A small network was shown many inputs. Here are its activations along a few directions, one row for each input.
Each table varies a few parts of the input and shows all the possible inputs, shuffled.
Descriptions start from the smaller parts, as in this example, which fits no table here: values(3) and (point or ring(9) or (line(4) and ring(8))).
Shared parts are said once, and a part with two or three values counts as separate values.
(in the rows, 128 means zero)

Other details of the inputs shift rows strongly along two fixed directions, in all tables alike. That doesn't count.

Rows:
row 1: [125 136 143 151 136 158  74 109 158 128 108 141 129]
row 2: [218 210 117 105 145  90 183 176 105 117 161  73  84]
row 3: [196 114 106  80 105  45 197 130  89 115 175 107  96]
row 4: [122 125 134 137 125 141 100 109 142 122 124 143 114]
row 5: [140 147  88  79 105  80 249 163  70 123 183  92 114]
row 6: [213 215 135 129 131 114 101 157 146 100 135  86  83]
row 7: [131 135 131 138 153 130 133 116 149 144 116 131 144]
row 8: [100 109 161 170 156 161  58 102 166 138  72 147 145]
row 9: [ 84  55 116 125 127 115 130  96  96 139 127 155 129]
row 10: [131 102 115 109  83 107 154 130 116 113 164 141 125]
row 11: [208 232 126 124 147 129 137 164 154 109 148  86  92]
row 12: [ 79 147 163 170 172 201  59 125 153 168  73 146 186]
row 13: [135  93 117 114 117  87 159 114 107 119 141 136 108]
row 14: [ 79  74 120 138 113 138 105  84 134 133 128 165 132]
row 15: [105 122 159 156 125 175  47 118 178 136  94 150 171]
row 16: [106 105 155 152 161 157  57 102 142 149  82 145 157]
row 17: [ 61  90 113 112 104 139 182 110 150 128 151 149 178]
row 18: [114 129 149 153 154 153  76 125 134 131  86 136 120]
row 19: [ 73  82 112 114 130 118 192 100 139 140 133 140 151]
row 20: [188 195 133 146 136 109 114 174 141  91 112  83  57]
row 21: [194 218 157 158 165 143  73 176 142 105  92  80  80]
row 22: [131 123 138 128 134 138  95 137 104 144 111 128 150]
row 23: [ 88  90 134 140  98 146 101 120 146 124 129 152 139]
row 24: [ 76 134 135 143 159 159 135 122 150 141  97 127 146]
row 25: [ 83  71  81  78 102  99 234  86 112 133 183 150 148]
row 26: [139 115 126 121  96 123 130 132 132 117 151 135 135]
row 27: [165 106  99  83  96  75 195 148  50 128 176 117 114]
row 28: [170 224 148 163 147 155  69 203 127 104  91  78  78]
row 29: [ 86  65 118 117 116 128 132 113  80 148 128 158 152]
row 30: [100  77 109 106 102 125 171 100 130 150 170 162 185]
Description of these inputs: line(5) and (values(2) or line(4)).
Which other rows does row 26 become when the line(4) part takes its other values? List them by row number.
Answer: row 10, row 15, row 23
Which other rows agree with row 29 in the line(5) part? List them by row number.
Answer: row 5, row 12, row 22, row 27, row 28
A walk changes only the line(4) part. It starts at row 6 and steps to row 1. List the rest of the walk in order.
Answer: row 4, row 14

Rows:
row 31: [116 108 128 127 127 128 122 121 116 134 124 136 134]
row 32: [122 104 130 128 125 125 116 120 113 133 125 139 132]
row 33: [111 114 127 128 139 130 138 120 120 141 122 133 139]
row 34: [159 144 117 114 130 103 155 144 103 122 142 109 104]
row 35: [111 118 125 126 123 134 139 116 146 129 135 137 145]
row 36: [140 155 130 131 133 129 130 149 126 122 123 112 116]
row 37: [136 157 132 135 130 137 125 146 139 121 125 115 120]
row 38: [145 151 135 137 128 132 106 134 148 115 122 120 114]
row 39: [111 115 126 127 128 132 137 117 134 133 129 136 138]
row 40: [129 101 130 128 122 121 111 113 121 131 126 142 130]
row 41: [130 101 129 129 116 120 110 111 129 127 131 144 130]
row 42: [127 104 129 128 117 123 115 110 133 126 133 144 130]
row 43: [156 141 136 134 139 121 105 140 115 127 116 117 110]
row 44: [142 153 133 136 128 133 118 137 150 115 127 118 116]
row 45: [193 104  81  61  75  35 236 141  53 107 215 113  86]
row 46: [144 151 131 131 142 125 130 143 122 126 121 112 114]
row 47: [111 113 127 128 138 129 135 120 118 140 120 134 136]
row 48: [127 102 130 129 118 123 109 119 117 132 128 142 131]
row 49: [111 116 125 126 122 132 136 116 145 129 135 137 141]
row 50: [111 111 127 127 128 131 130 123 120 134 125 135 137]
row 51: [110 121 126 125 140 135 143 120 123 144 126 133 147]
row 52: [120 106 129 127 135 124 122 117 112 138 120 136 131]
row 53: [145 150 134 135 133 131 112 136 137 119 120 118 114]
row 54: [116 110 125 127 126 129 127 114 130 131 129 138 133]
row 55: [147 150 137 139 127 132 102 134 147 116 121 121 114]
row 56: [137 158 130 131 129 135 129 147 139 121 128 114 122]
row 57: [121 107 128 127 124 125 121 113 126 131 127 139 131]
row 58: [152 147 136 136 131 128 105 136 134 118 121 121 111]
row 59: [108 121 125 125 131 138 141 124 126 140 130 133 149]
row 60: [154 145 134 132 139 122 113 140 117 125 119 117 110]
row 61: [109 114 126 128 122 132 132 122 128 132 129 137 137]
row 62: [110 121 124 125 129 136 142 117 138 136 133 135 147]
row 63: [114 111 125 128 122 131 125 120 126 131 130 139 134]
row 64: [111 121 124 125 123 136 140 114 147 131 138 137 147]
row 65: [144 155 129 133 126 128 128 139 147 115 130 116 114]
row 66: [140 160 129 129 134 133 137 142 143 121 128 113 124]
row 67: [110 116 125 125 128 132 138 118 136 133 130 135 141]
row 68: [137 164 130 131 130 140 132 146 142 124 131 114 128]
row 69: [112 113 126 128 127 130 135 117 132 132 127 137 136]
row 70: [140 152 132 134 134 133 116 145 126 123 120 115 116]
row 71: [143 148 137 136 134 132 106 143 125 123 115 116 115]
row 72: [108 119 125 125 124 137 139 123 133 133 132 136 146]
row 73: [141 157 131 134 127 133 127 139 150 116 130 116 118]
row 74: [117 110 125 128 120 128 125 112 138 127 134 140 133]
row 75: [107 119 126 125 130 136 140 125 125 137 127 133 147]
row 76: [119 107 128 128 120 127 119 119 122 131 128 139 133]
row 77: [138 157 130 129 134 132 133 149 130 124 125 111 122]
row 78: [114 112 126 127 127 130 132 116 132 131 128 138 135]
row 79: [110 116 127 126 139 131 139 121 122 141 123 132 141]
row 80: [116 109 127 127 121 129 122 119 123 130 129 139 133]
row 81: [110 119 127 125 140 133 142 121 122 141 123 132 145]
row 82: [147 149 133 132 141 125 119 140 120 125 117 114 112]
row 83: [137 156 131 133 135 134 129 148 129 124 123 112 120]
row 84: [137 154 134 136 130 137 117 144 138 119 123 117 118]
row 85: [126 101 130 129 124 123 110 121 109 135 123 139 132]
Changing only one part turns row 44 into row 55. The same change can be made to row 46. Which row results?
Answer: row 52
Describe the family of inputs behind these rows.
Answer: line(5) and line(11)
Which other rows does row 83 become when the line(5) part takes its other values? List them by row number.
Answer: row 33, row 37, row 39, row 73
A walk changes only the line(5) part. It starts at row 82 and steps to row 31. List the rest of the walk in order.
Answer: row 80, row 53, row 38
